A small network was shown many inputs. Here are its activations along a few directions, one row for each input.
In each table, some parts of the input vary, and every possible input appears once, in random order.
A made-up example of a description, with smaller parts first: one of 5 places around a ring, together with either a single point or one of 11 places around a ring or (one of 3 separate values, together with one of 6 places along a line).
Shared parts are said once, and a part with two or three values counts as separate values.

Other details of the inputs shift rows strongly along two fixed directions, in all tables alike. That doesn't count.
These rows show it; all are for the same input, with only those details redrawn:
[ -5 -16  11  19   1  10  -2 -26  -8  30  17  14 -22  -3  26  40  19]
[ -4 -16  11  12  23   9   0   4 -14   6  15  -8  -2  -8   1  -2  28]
[ -8   1   0   7 -35   1 -20 -35  14  17   7  14 -24   0  18  30  -6]
[ -9 -11  11   3  32   4   1  24 -15 -11  13 -18  15 -13 -17 -23  34]
[ -1 -23  15  15  42  10   7  19 -26   2  16 -14   5 -11  -5  -9  46]
[-36  36 -15 -45 -58 -25 -39   9  42 -44 -19  -3  23 -17 -41 -52 -40]
[-23  22  -9 -22 -59 -14 -31 -20  36 -13  -6  12  -5  -6  -9  -4 -29]
[ -8  -5   5   9 -18   4 -12 -26   4  18   8  10 -16   0  12  24   7]

A family of inputs:
row 1: [-10   6 -12 -28 -17 -11   3  21  10 -25  -2  -1  27 -19 -29 -44   6]
row 2: [ -5  10 -19  -1   8   6  14  11  -2 -12  -8   6   8  19   1 -12 -19]
row 3: [ 34 -27  10  12  52   9  17  32 -22  21   0 -22   8  11   6   3  16]
row 4: [ -6  -2   0  11 -41   4 -18 -47  11  28   6  21 -34   4  28  45  -7]
row 5: [-14 -11  20  15  19   0   6   6   3 -13   1 -15   3  -5   0  -9  11]
row 6: [  9   4   9 -17   8 -23  -8  36  -7 -35  11 -10  34 -20 -36 -37 -10]
row 7: [ -9  12   0  -4   1  12  -5  15  15  -9 -22 -11   3  14  15  -9 -12]
row 8: [ -6 -11   3   7  37  -3  29  14 -25 -22  20  -7  20  -6 -14 -28   8]
row 9: [ 11   3  12  -3  49 -16  18  -1 -24   0   9  -4 -19 -10 -28 -23  35]
row 10: [  9   0 -10  15 -19  29 -13 -33   6  42  -6  18 -35  23  49  61   1]
row 11: [ 24  15  -8  -2  38  12  13  11 -12   7 -16   2 -26   5 -13  -9  11]
row 12: [ 19  -4   0  21  28  12  11   7 -30   4  -2  12  -1  22  18  23  10]
row 13: [-12   6  12 -16 -48 -21  -8  -9  29 -16 -17 -11   3  -5 -10  -5 -37]
row 14: [ -4  17   3  -5 -25 -19  -9 -11  -4 -27   1  12  15  -2 -18 -11 -27]
row 15: [  6  -2 -22   6 -25  20  -2 -36   5  45 -16  27 -20  13  40  47  -7]
row 16: [ 17 -25  19  -5  23 -10  13  25  -8  -7   9 -22  20 -11 -24 -18   4]
row 17: [ -7  28 -40 -18 -48  -2   1 -19  33   6 -21  16   4  13   9  10 -40]
row 18: [ 10 -10  11   5  31   8  20  40 -10  -2 -12 -32  10  15   6 -13  12]
row 19: [ 16 -20  -8  31  12   6  34 -33 -12  29  31  10 -12  -2  27  34  20]
row 20: [ 13  23 -11 -23 -10 -12 -23  22  13 -19 -19   5  19   0 -12  -9 -35]
Q: What is each input in this table made of?
A: one of 2 separate values, together with either a single point or one of 9 places around a ring
Q: The inputs of row 2 and row 8 match in every part but the choice among 2 separate values. If row 10 is changed in the same way as row 2 into row 8, which row does it become?
A: row 4

A family of inputs:
row 21: [ 10  13 -11 -19   6 -11   9  16   1   4  -4   4   2 -12  -6 -10   4]
row 22: [-17  12 -16  -6  -9  -5   7  -2   7 -15  10   0   8  -1 -15 -12 -11]
row 23: [  7 -12  22   5  14   3   2   8  -7   4  11 -23  11  -5  -7  -8  13]
row 24: [-10  32 -17 -19 -19 -14  -7  -2   9 -31  -8   7  17   3  -9 -22 -28]
row 25: [  7  -2   7  -2  -7  -4  -6  13   3  -6   2 -23   6   3  -9  -9 -14]
row 26: [  4 -15  11   3  18   5  -2  24 -13  -3   4  -7  26 -10  -9  -5  31]
row 27: [ -5  10  -4   3 -12   5 -14   0   2  -8   3  -1   2   8  15  11 -17]
row 28: [ -7  -5   1 -25  24  -5   2  26  -4  -3  12 -11   8 -26 -13 -27  20]
row 29: [ -1   1   0   0 -26   4   4 -19  15  11 -20  13 -13  14  21  16 -30]
row 30: [ 18 -37  23  26  34   8  16 -18 -24  26  33  -9 -19  -1  16  21  32]
row 31: [  9  -9   7  17  13   4  29  -9 -12  12  -8   4 -11   4  19  11  12]
row 32: [ -8 -12  16   1 -10 -11   0 -20   0   5   7   2 -18   1   7   5  -2]
row 33: [  4  -3  -5   1  -6  -5   2   1 -11  -7   7   8  10 -13 -17   0   4]
row 34: [  9   7   4   1 -22 -15   9 -27   4   5 -11   9 -17  12  10  18 -18]
row 35: [-11  13  -9   5 -16  -3  -2 -24  -3  -8  11  14  -5  -1   2  12 -17]
row 36: [ -9  22 -12 -22  -6  -3 -14  13  11 -29 -10   3  23   6  -9 -27 -35]
row 37: [  9  -4   7   8 -11  -8   7 -24  -3   5  13  -3 -12  -3  -7  11 -11]
row 38: [ -4 -14  -4  15  25   8  29  12  -8  -3  12  -8   5  -9  -9 -11  22]
row 39: [  2  -1 -11   6   7   4  22  -4   8   3  -4   0   0   2   9  -3   6]
row 40: [  8 -14  22  19  30   6  -4 -21  -9  22  19  12 -36   1  12  28  26]
row 41: [ -7   0  10  -7  -5 -10  -1  30   3 -24 -14 -25  11   3 -17 -22 -13]
row 42: [ 12   5 -13 -12  -3 -12   2  13  -6 -19  -7   4  23  -7 -17 -14   0]
row 43: [-12 -21  15   3  21   1  16  16 -12  -8   5 -10   3 -13  -3 -25  23]
row 44: [  5   0  -9  -1 -16  -7 -17  15  10  -5  -4 -14  14  -1 -11  -8 -15]
row 45: [ -7  12  -3  -6 -31  -1 -22  12   8 -15  -6   7   5   5   4  -1 -21]
row 46: [-14   2  -1   9  -7   5  -3 -10  13   9   4  -2   4   6  14  14   7]
row 47: [  4 -16  21  17  30   9   4  24 -26   1  11  -3  13  -2   8  -1  40]
row 48: [ 12   3   8  15   4   6 -15  -5   7  10  -7   4 -29   7  12  33  -2]
row 49: [ 15  -5  -9  -4 -21   6 -10 -15   5  12  -8  21  -2  11  13  27 -21]
row 50: [  5   3 -14   6 -43 -11 -12 -38  12  13   7  20 -12  -3  -1  25 -26]
row 51: [ 11   0  -5 -24  41   6  11  41  -9  -4  -2 -15  18 -10 -11 -25   7]
row 52: [  1  14  -8 -11 -31   1 -16  -6  10  -7 -11  25   3  12   8   5 -35]
row 53: [-11 -15   3  -2  50  15   8  20 -29   1   9 -14   0  -5 -18 -28  53]
row 54: [ 11 -23   8  19   4   1  -6  -8  -5  25  10  -3   3  -3  10  22  17]
row 55: [-12  -4  16   2  -5   1   3   6   5  -2 -13  -9   7  -8   6  -7   8]
row 56: [ 12   5 -12  -8   2 -19   1  14  -3 -11  -3  -5  23  -5 -22 -25  -5]
row 57: [-13  32 -28 -31 -38   3 -27 -13  26  -5 -34  12  -6  15 -11 -16 -35]
row 58: [ -4  -6   4  15 -15   3  16 -27  -3  11  -4  12 -20  -3  12  21  -5]
row 59: [ 20   0   5   2  12 -10  16  -1  -8  -1   7 -10   3   4  -8 -11   1]
row 60: [  7  -7  -5   0  -9   4 -10  13  -1  -5  -4  -3  11  -1  -2  12   0]
row 61: [-11   8   9   3   3   2 -11   3  -1  -9   6  -4  14  -2   7  -2   7]
row 62: [ -5  16  -6   3 -43  -6 -11 -27   3  -1   3  31 -11   0   5  18 -25]
row 63: [ -6  -6   3  15 -11   5  -9 -41  -3  16  21  22 -23   5  33  35  -2]
row 64: [  3  -6  -9  11  45   3  29  16 -19  -4  12 -10  12   7   0  -8  28]
row 65: [ -4 -13  -2 -12 -14  -9 -12  -1   4 -12   8  10   9 -12 -13  -5   3]
row 66: [ -7   6 -15  -8   9   4   2   7  10  -5  -4  -2  13  13   1  -8 -17]
row 67: [-10  24 -15 -28 -20 -15  -2  11  13 -10   0   1   4 -23 -23 -23 -17]
row 68: [  7  18   2 -18  22  -1 -10  22  11 -21 -18  -5   6   0 -24 -27 -18]
row 69: [-13  -9  -6  12 -13   3  -3 -41   9  20  18  16 -22   8  30  35  -2]
row 70: [ -6   5   8  -6  -5 -16   9   2  -2 -18  -2  -7   1  -5 -23 -19 -11]
row 71: [ -6   2 -13  -8   0   8   6  13  21  -6 -12  -4  12   5  -2 -20 -18]
row 72: [  1 -19   1  -4  13 -10  -6  14  -7  -8  13 -10  20 -15 -22 -29  12]
row 73: [ -6  17  18 -11  11  -5 -20  16  15 -19 -10 -12   5 -11 -22 -20   7]
row 74: [ 10   7 -13   6  22  13  12  -6 -19  18  -8   5 -15  11   5  -2  30]
row 75: [  9  29  -1  -8   1 -17  -7  -2  15 -11 -15  11 -12   1 -15  -8 -14]
row 76: [-11   0   0   8 -28   7  -4 -21  25  16  -5   4  -5   1  24  19  -3]
row 77: [ 13  -4  15  29  29   4   9 -22 -13  26  17  16 -36   1   8  35  16]
row 78: [  8  15  -6   0 -27  -7  -3 -20  -2  -1  -4  27  -6   8  15  19 -14]
row 79: [-14   7  18 -16 -17 -16 -10   9  12 -20 -14 -16  11  -2 -15 -21 -10]
row 80: [ 11 -22  17  14  39  19  13   8 -22  37  14  -9  -7 -12  25  31  47]
row 81: [ -3  13 -12 -23 -12  -4 -13  25  15  -5 -12 -12   3 -12  -6  -6 -10]
row 82: [ -3 -11  -4  15   3  13   9   7   5  10  -2 -12  -4   5  17  10   8]
row 83: [-14   3  -8  -1  19   5   4  37   1 -19   2 -24  23   4 -10 -19   8]
row 84: [ 22  -7   4   5 -14   3   0 -28   6  25   2   6 -18  19  19  28 -26]
row 85: [ -7  -1   2   6 -33   6  -1  -9  13   5 -19  -2 -13   7  20  18 -21]
row 86: [ -1 -14  12  20  39  30   5   0 -28  29   1 -10 -10   2  13  13  55]
row 87: [ 15   0 -13  -7 -29  -6 -17 -18  16  13  -6  14   1  13   4  13 -35]
row 88: [ -2 -12  11  10   1   5  -3  -4 -16   3  18  17  -6  -2  12   5  15]
row 89: [ -6 -23   2  16  13  11  14 -16   1  17  15   3 -13  -3  21  15  20]
row 90: [-10  13 -15  -2  -7   8  -1 -15  -7   8  -5   7 -14   3 -15  -5  10]
row 91: [ -9   7 -10  -9  18  16 -12  29 -10 -10 -16 -22   5   2 -19 -25  20]
row 92: [  4  -6  12 -12  21  -7  12  24  -8 -20 -13 -17  15   8 -17 -26  -8]
Q: The inputs of row 33 and row 49 match in every part but one. If row 50 is changed in the same way as row 33 into row 49, which row does it become?
A: row 87
Q: The inputs of row 90 and row 74 match in every part but one. If row 77 is changed in the same way as row 90 into row 74, which row does it become?
A: row 75
Q: What is each input in this table made of?
A: one of 6 places around a ring, together with either one of 3 separate values or one of 9 places around a ring
Q: Change only the place on the ring of 6 in row 69. List by row number the other rows that result.
A: row 22, row 46, row 64, row 66, row 83
Q: Which other rows agree with row 44 in the place on the ring of 6? List them by row number.
A: row 25, row 27, row 41, row 45, row 48, row 60, row 81, row 82, row 83, row 85, row 91
Q: Change only the place on the ring of 9 in row 79. List by row number the other rows that result.
A: row 23, row 26, row 46, row 47, row 54, row 55, row 61, row 76
Q: Change only the choice among 3 separate values in row 57. List by row number the other rows that result.
A: row 51, row 68
Q: Change only the choice among 3 separate values in row 86. List by row number the other rows that result.
A: row 73, row 80
